Each row below holds a small network's activations on one input, seen along a few directions.
In each table, some parts of the input vary, and every possible input appears once, in random order.
A made-up example of a description, with smaller parts first: one of 8 places around a ring, together with either a single point or one of 9 places along a line or (one of 3 separate values, together with one of 6 places along a line).
Shared parts are said once, and a part with two or three values counts as separate values.

Other details of the inputs shift rows strongly along two fixed directions, in all tables alike. That doesn't count.

Table:
x1: [ 21  38  10  12   2  -6  -6 -11 -19  -3  14]
x2: [ 15  27   9   8   3   2  -9 -32 -23  -9  10]
x3: [  3  -7 -21  12  15  -8  12 -13  18   1 -18]
x4: [ -5  -8  -7  10  14 -11  24 -12  17  14 -16]
x5: [ -5  -8   9 -22 -16  19 -23  18 -15 -21  11]
x6: [-15 -20  22 -10 -12  13 -21  18 -24  -9   0]
x7: [-10 -11   2 -21 -15  18 -15  18 -29  -8  12]
x8: [-28 -46 -14 -26 -11   7  16  26  17  -1 -14]
x9: [ 12  21  22  14  -1  -9  -5 -28 -26  -4   2]
x10: [  3  -6  -2  15  15 -13  16  -6  26   2 -20]
x11: [ -3   0  -5   9  11 -12  26  -3  22  17 -12]
x12: [ -7 -16  15  -8 -14  14 -34  21 -11  -8  11]
x13: [ 18  39  12   6   1  -2  -6 -18 -14  -4  17]
x14: [  2   4 -21   7  11 -10  19  -3  22  15  -8]
x15: [-13 -10   4 -27 -16  22 -16  11 -24  -9  16]
x16: [  1 -11 -16  16  14  -6   7 -18  25   7 -12]
x17: [ 21  29  13  18   5  -8 -18 -16 -19  -4   5]
x18: [-11  -2   6 -27 -19  20 -14  20 -18  -6  19]
x19: [-20 -45  -8 -21 -10   5   9  32  26 -13 -18]
x20: [ 11  22  13  16   4  -3 -15 -27 -21  13  15]
x21: [  5   6 -24   3  10  -6  26  -4  19   9  -6]
x22: [-12 -10  12 -14 -18  16 -25  24 -14   7  19]
x23: [ 19  36  12  17   4 -10 -12 -11 -15   4  11]
x24: [ -1   1  -9   4   4 -14  30  -7  21  12 -10]
x25: [ -7 -14   4 -16 -14  19 -21  17 -27 -18   7]
x26: [  0  -4 -23   7  14  -9  17 -12  16  11 -12]
x27: [  3   3  -6   7   7 -18  27  -5  28   4 -13]
x28: [-21 -39 -16 -15  -6   9  -1  37  36   2  -5]
x29: [  1   1  -2  12  13 -14  21   0  28   9 -14]
x30: [ 23  30  11  14   4  -5 -11 -17 -21 -10   8]
Each input here is: one of 5 places around a ring, together with either one of 2 separate values or one of 4 places along a line.
Changing only the place on the ring of 5 turns x23 into x3. The same change can be made to x27. Which row results?
> x9
Change only the place on the line of 4 in x23. List by row number the other rows that result.
> x1, x13, x28

Table:
x31: [ -9 -32  17  -4  -3  -1  -2  36   5 -16 -21]
x32: [-11 -12  15   4  -4   3 -40  16  -7   2   2]
x33: [ -9  -5  -8   5   9  -6  26 -30   8  21   2]
x34: [ 19  49  35  18  -2 -24   0 -15 -19  -3   4]
x35: [  5  21  24   2 -18   1 -35  22 -20  -4  22]
x36: [ -6   5 -12  -7   5  -8  37 -13  20  12   4]
x37: [ 13   6 -14   7   4  -8  11  -3  39   5  -2]
x38: [-11 -30   1   4   9   3 -22  29  13   7 -10]
x39: [ 13  19 -40  -3  11  -2  16  -9  10   8   5]
x40: [ 34  51  23  31   9 -17 -14  -7 -16   9  17]
x41: [ 10   8  -2  -4 -13  18 -36   3 -42 -21  20]
x42: [  5  25  -3  14  11  -1  17 -43 -21  20   4]
x43: [-16   4  36   0 -20   2 -22   5 -44  19  17]
x44: [ -8 -17 -13 -21 -10  15  -8  25  19 -13  14]
x45: [ -5  -7 -20 -20  -9  23  -9  24   7 -15   7]
x46: [  3  14  -2   2   2 -15  34 -17  21  22  -2]
x47: [ -5  -2  21  -4 -10  19 -25 -14 -48 -12   5]
x48: [  4  -4  15   2 -15  13 -29   8  -5  -8  12]
x49: [  9   1 -16  17  13  -2   5 -20  26  -5   2]
x50: [ -8   7  25  -8 -11  -2   2  29 -23  16  11]
x51: [ 10   1   2  11  14 -13  18 -28  17 -18 -14]
x52: [ -3  -1  16  10 -12   4 -31  18  -8  -5   8]
x53: [  1  -2 -11  -8   8 -10  35  -6  33 -12 -10]
x54: [  1 -10 -31 -21  -9  13  -6  23   1 -16   6]
x55: [ -8 -15   7  -8   0  15 -36   1  -8  -8  14]
x56: [ 13  18  25  25   6 -24   1 -19  -2 -10 -16]
x57: [ -1  17  -8 -19  -8  23 -15  13 -16  -1  22]
x58: [ -9  -2  42  10 -15  -1 -33  -1 -42   0   3]
x59: [ 15   6  -2  32  17 -12   2   2  19   8  -8]
x60: [ -6  14   0   7   2 -21  30  -3  15  23  -6]
x61: [ 13   2 -32  12  23  -6  -4 -28   6   0 -10]
x62: [-13 -44 -23 -27  -7  11   6  22   4 -33 -23]
x63: [ 23  37  23  21  13 -26  18  -6  -3   2  -6]
x64: [ -7 -29   0  19  16 -14  18   1  19  13 -29]
x65: [ 11  21 -13  -1  12  -6  33 -18  14 -13 -13]
x66: [ -2  17 -18  -5   7  -1  36 -16   6  11  -3]
x67: [-16 -46   5 -20 -13   7   2  25  24 -22 -23]
x68: [ -1   6   8 -17 -17  13 -19  21  -1   8  22]
x69: [ -5 -11 -14 -31 -12   8  10  22 -10 -25  -4]
x70: [ -4   9  -7 -23 -14   7   7   5 -34   0  14]
x71: [  2 -11 -18   2  14  -1  25 -15  22 -21 -29]
x72: [ 11  12   5   0   2 -16  27  -9  25  -4 -12]
x73: [-32 -47  -1 -12  -5   5  12  38   8  24 -11]
x74: [-17 -25 -13 -17  -3   8   1  56  26  14   1]
x75: [-11 -18  -9   3   4  -7  29 -17  25  28 -12]
x76: [-29 -46 -32 -30 -10  16  15  17  -6   7  -7]
x77: [  5   1 -24  12  24   4  -3 -25  16   1 -11]
x78: [ -7 -22  -2 -11  -9  12 -15  -5 -38 -13  -4]
x79: [-10 -19  18  -3  -6   9 -14 -13 -21  -8   4]
x80: [ -1   1 -29  -7  10   1  19   0  38  10   8]
x81: [  4 -10   8  18   7 -11  10 -31  10   9 -17]
x82: [ 19  55  18  21   2 -15 -14 -13 -15  20  22]
x83: [  2   0  28  -1 -10  12 -51   0 -24  -1  16]
x84: [ 26  41   3  25   8   7 -18 -34 -24  -9  14]
Changing only one part turns x53 into x72. The same change can be made to x36. Which row results?
> x46
What do these inputs look like to the network?
> one of 6 places along a line, together with either one of 4 places along a line or one of 5 places around a ring
A walk changes only the place on the line of 6. It starts at x76 and steps to x42. List the rest of the walk in order.
> x33, x75, x43, x73
Which other rows agree with x50 in the place on the line of 6? List them by row number.
> x31, x38, x40, x59, x63, x64, x73, x74
